Each row below holds a small network's activations on one input, seen along a few directions.
Each table varies a few parts of the input and shows all the possible inputs, shuffled.
Descriptions start from the smaller parts, as in this example, which fits no table here: one of 2 separate values, together with either a single point or one of 11 places around a ring or (one of 6 places along a line, together with one of 8 places around a ring).
Shared parts are said once, and a part with two or three values counts as separate values.

Other details of the inputs shift rows strongly along two fixed directions, in all tables alike. That doesn't count.

Table:
x1: [ 31 -25  33 -18   7  12  14   9 -13  36  55   5  17  18  31 -16]
x2: [ 28 -24  31 -10  15  27  26  -3   1  30  41  10  -1  19  37  -7]
x3: [ -2 -24  14  33   4   9  27 -19   5   7   5 -12  19 -35  18 -13]
x4: [  3 -16  13  30  35  -6 -18 -28  24   8   2   6  16  -6  11 -26]
x5: [  6  17 -23 -52 -20 -12 -92  50  -5 -54 -70  31 -52 -29 -38  49]
x6: [ -1  -2 -32 -48 -54  -7 -99  52 -26 -67 -92  17 -59 -49 -32  74]
x7: [ 15 -12  31  11  24 -10   8   6  16  23  20  -4  37 -23   6 -37]
x8: [-68  84 -57  15 -20   5  81   5 -44 -15  11 -37   1  80 -43  -1]
x9: [ 11 -22  19  27  26 -23 -29 -19  10  15  12  -8  29  -5   2 -33]
x10: [-63  70 -74  24 -13 -23  20 -14   6 -27 -22 -16  -5  58 -58  -4]
x11: [ 70 -81  60 -24  -9  32  -5 -15  15  36  17  32 -10 -50  69  29]
x12: [  34   31    5 -104  -37  -10  -58  100  -39  -37  -74   46  -25  -42
  -37   72]
x13: [ 13  -9  24  20  31   3  20  -6  29  16   8   6  18 -22  14 -29]
x14: [  2 -31  -7  31   4  -9 -21 -51  32   2  15 -18 -13  -3  21 -12]
x15: [-82  64 -69  51  -8 -18  32 -21 -21 -32  -2 -37   8  65 -51 -18]
x16: [ 14 -38  20   6 -11  32  32 -14 -24  23  41  -5  -1   5  41   9]
x17: [  9 -31  15  16  21 -19 -43 -23   8   9  28 -22   8   5   7 -35]
x18: [ 20  -8  35  -1  25  15  26  -5  10  27  20   5  11   0  33 -14]
x19: [ 24 -14  23 -23 -13   9  10   1   7  12 -11  22  -7 -34  24  30]
x20: [-64  72 -58  15  -9  -7  69  -7   8 -12  -3 -20   8  48 -55 -16]
Each input here is: one of 4 places along a line, together with one of 5 places along a line.
Question: Start at x6 and move only the place on the line of 5, one step at a time. The first step leads to x15. Which rows follow, in order?
Answer: x3, x8, x16
Question: Change only the place on the line of 4 in x11. List by row number the other rows that result.
Answer: x1, x2, x16

Table:
x21: [ 48 -25  27 -25   3 -28 -46   5  43  11 -11  35 -24 -40  29  16]
x22: [ 44 -61  48 -22  -3   5 -50  20  15 -10  -7 -21 -14 -74  32   5]
x23: [ 31 -51  48   6   1 -23 -33 -16  -6  14  16 -33  32 -33  38  -7]
x24: [  0 -67  32  44  25   2   4 -77  -1  42  64 -20  31  22  57 -37]
x25: [ -2   7 -12 -22 -24 -29 -40  35 -45 -27 -26  21   2 -28 -44  31]
x26: [ -4  35  10 -27   4 -12 -34  47 -13 -35 -61 -13  -4 -23 -20  23]
x27: [ 66 -26  42 -35  10   6 -80  31  -5 -19 -72  29 -24 -78  36  33]
x28: [ 21 -46  33  32   5  19  13 -61  35  22  27   7   5 -38  70  12]
x29: [ 16 -70  25  60  27  27  28 -36  30  17  69 -15  28  -2  44 -68]
x30: [ 36 -50  45 -38  15  20 -79  23  -1 -12 -69  50 -26 -70  36  44]
x31: [-48  58 -38  -1 -31 -17  44   4  -8 -29 -29 -47   1  20 -38  15]
x32: [-16  63 -55 -32 -50  -8   6  21 -23 -44 -66  -8 -39   1 -39  46]
x33: [-29  39 -45 -24 -52  11  -1  20 -20 -30 -71  12 -40   9 -59  63]
x34: [-44  60 -24  18  24 -11  18  23 -26 -26 -20   2   9  16 -53 -11]
x35: [ 34 -67  29  23  -3  -2 -25 -12  -5   6  17  19  39 -23  33 -14]
x36: [-53  74 -47  22  21 -18  47 -42  32   4  54 -20  11  91 -32 -35]
x37: [ 34 -48  33  17   0 -23 -35 -23  -2  19  28   5  -1 -14  58   4]
x38: [-21   4 -24 -32 -38  10  -8   5  -8 -26 -58  21 -35 -21 -10  56]
x39: [ 64 -47  57 -50  -2 -25 -69  20  40   4 -39  12   2 -88  19  21]
x40: [-31  53 -51  -5  -8 -19  24  17  17 -24  -8  13  17  51 -63 -22]
x41: [-12  71  -1 -43   7  23  69  60 -50   5   3  13   0  56 -19  14]
x42: [ 18 -40  38  44  47 -19  25 -56  46  48  62  -1  45 -22  17 -63]
x43: [ -2  18   0 -13   4  18 -41  29 -17 -19 -65  24 -26   1 -31  34]
x44: [ 18 -63  22 -25   0  25 -47   2   7  -8  -6  14 -38 -42  28  15]
x45: [-46  53 -50 -10 -10  10   4  13  -7 -40  17 -13 -38  49 -34   9]
x46: [-44  76 -36  20  19 -16  19  15 -12 -22 -12  -9 -21  61 -18  -5]
x47: [ 35 -44  23 -12  -4   1 -45  18  15  -8   3  14 -49 -43  40  15]
x48: [-49  53 -41  33  15  -9  51 -45  21  22  36 -28  11 100 -60 -44]
x49: [  9  31 -12 -81 -37 -28 -75  76   6 -28 -84  42 -18 -66 -58  45]
x50: [ 39 -30  30  33  38 -14  15 -70  50  48  53 -26  25   3  44 -66]
x51: [ 40 -46  62  -1  22  51  80  -7  -3  57 100 -13  17  15  63 -38]
x52: [  -2   36   -1  -56  -18   -6  -75   91  -28  -43 -103   38  -19  -69
  -39   52]
x53: [-74  53 -41  47  -1 -27  45 -20 -31  14  50 -55  48  71 -37 -54]
x54: [ 18 -71  13  54  35  27  17 -41  31  39  65 -23  17   5  47 -51]
x55: [-43  61 -52  11 -31 -17  43  -1  -4 -21 -16 -10 -32  38 -17  25]
x56: [-42  33 -45   1 -16  18   7  10 -17 -23  -1 -21 -38  58 -60   0]
x57: [ 48 -54  48   8  22  19 -43  23  12 -10 -39  47  17 -65  37   3]
x58: [ 26 -59  22  31 -12  18  20 -23  26   5  -6  21  24 -50  41  -2]
x59: [-24  57 -48  -4 -22 -27   0  -3 -44 -23  -1 -37  -4  60 -35  -5]
x60: [ -6  13 -19 -54 -11 -12 -38  14  14 -16 -42  31 -26  -1 -33  29]
x61: [ 52 -63  11 -25 -31  17 -46  20  14  -1 -69  47 -17 -89  30  66]
x62: [ 35 -32  56  11   8  42 109 -33   2  69  75  -3  33   3  73 -12]
x63: [ 42 -40  65   4  18  23  68 -24 -28  72  97  -8  51  28  64 -26]
x64: [-47  57 -55  35   9   2  55 -27  -9 -11  53 -70 -14  85 -27 -62]
x65: [-58  51 -46  -2 -16  -1  10  36 -17 -23   3 -33 -10  20 -55 -22]
x66: [ 55 -53  32 -15  21  19 -69  33   8   1 -61  48  -3 -68  33  35]
x67: [-33  35 -40 -19 -16  -6  -6  48 -26 -45 -15   1 -30  -6 -67   8]
x68: [ -8  39  -6 -22  11   9 -42  29  -7 -36 -44  30 -24  -5  -4  41]
x69: [ 20 -62  40  48  12   2  32 -49  21  30  24   4  27 -69  42 -18]
x70: [-38  34 -63  13 -13 -15   8   5 -33  -7   5 -15  17  72 -43   3]
x71: [-56  34 -40  50  -2  -6  39 -48 -32  14  47 -43  20 108 -43 -30]
x72: [-80  61 -50  52 -12  -8  87 -30  -4  10  23 -50  31  45 -31 -40]
x73: [  6  30 -47 -52 -19 -17 -39  47  14 -19 -57  37 -16   3 -57  37]
x74: [ 49 -28  63 -16  32  18  77 -21  22  79  84  10  39  19  53 -40]
x75: [ 10 -45  33  50  25  -1   0 -74  10  35  81 -15  33  20  65 -28]
Question: Changing only one part turns x57 into x58. The same change can be made to x66. Which row results?
Answer: x61
Question: Describe the family of inputs behind these rows.
Answer: one of 5 separate values, together with either a single point or one of 10 places around a ring
Question: Change only the choice among 5 separate values in x47. List by row number the other rows that result.
Answer: x21, x37, x46, x55
Question: Start at x71 and move only the place on the ring of 10, one step at a time. The first step leads to x24. Which rows follow, in order?
Answer: x75, x37, x59, x23, x53, x25, x35, x70
Question: List by row number the other rows that have the choice among 5 separate values in common with x29.
Answer: x22, x44, x45, x47, x51, x54, x56, x64, x65, x67
Question: Change only the choice among 5 separate values in x62. List by row number the other rows that result.
Answer: x41, x51, x63, x74
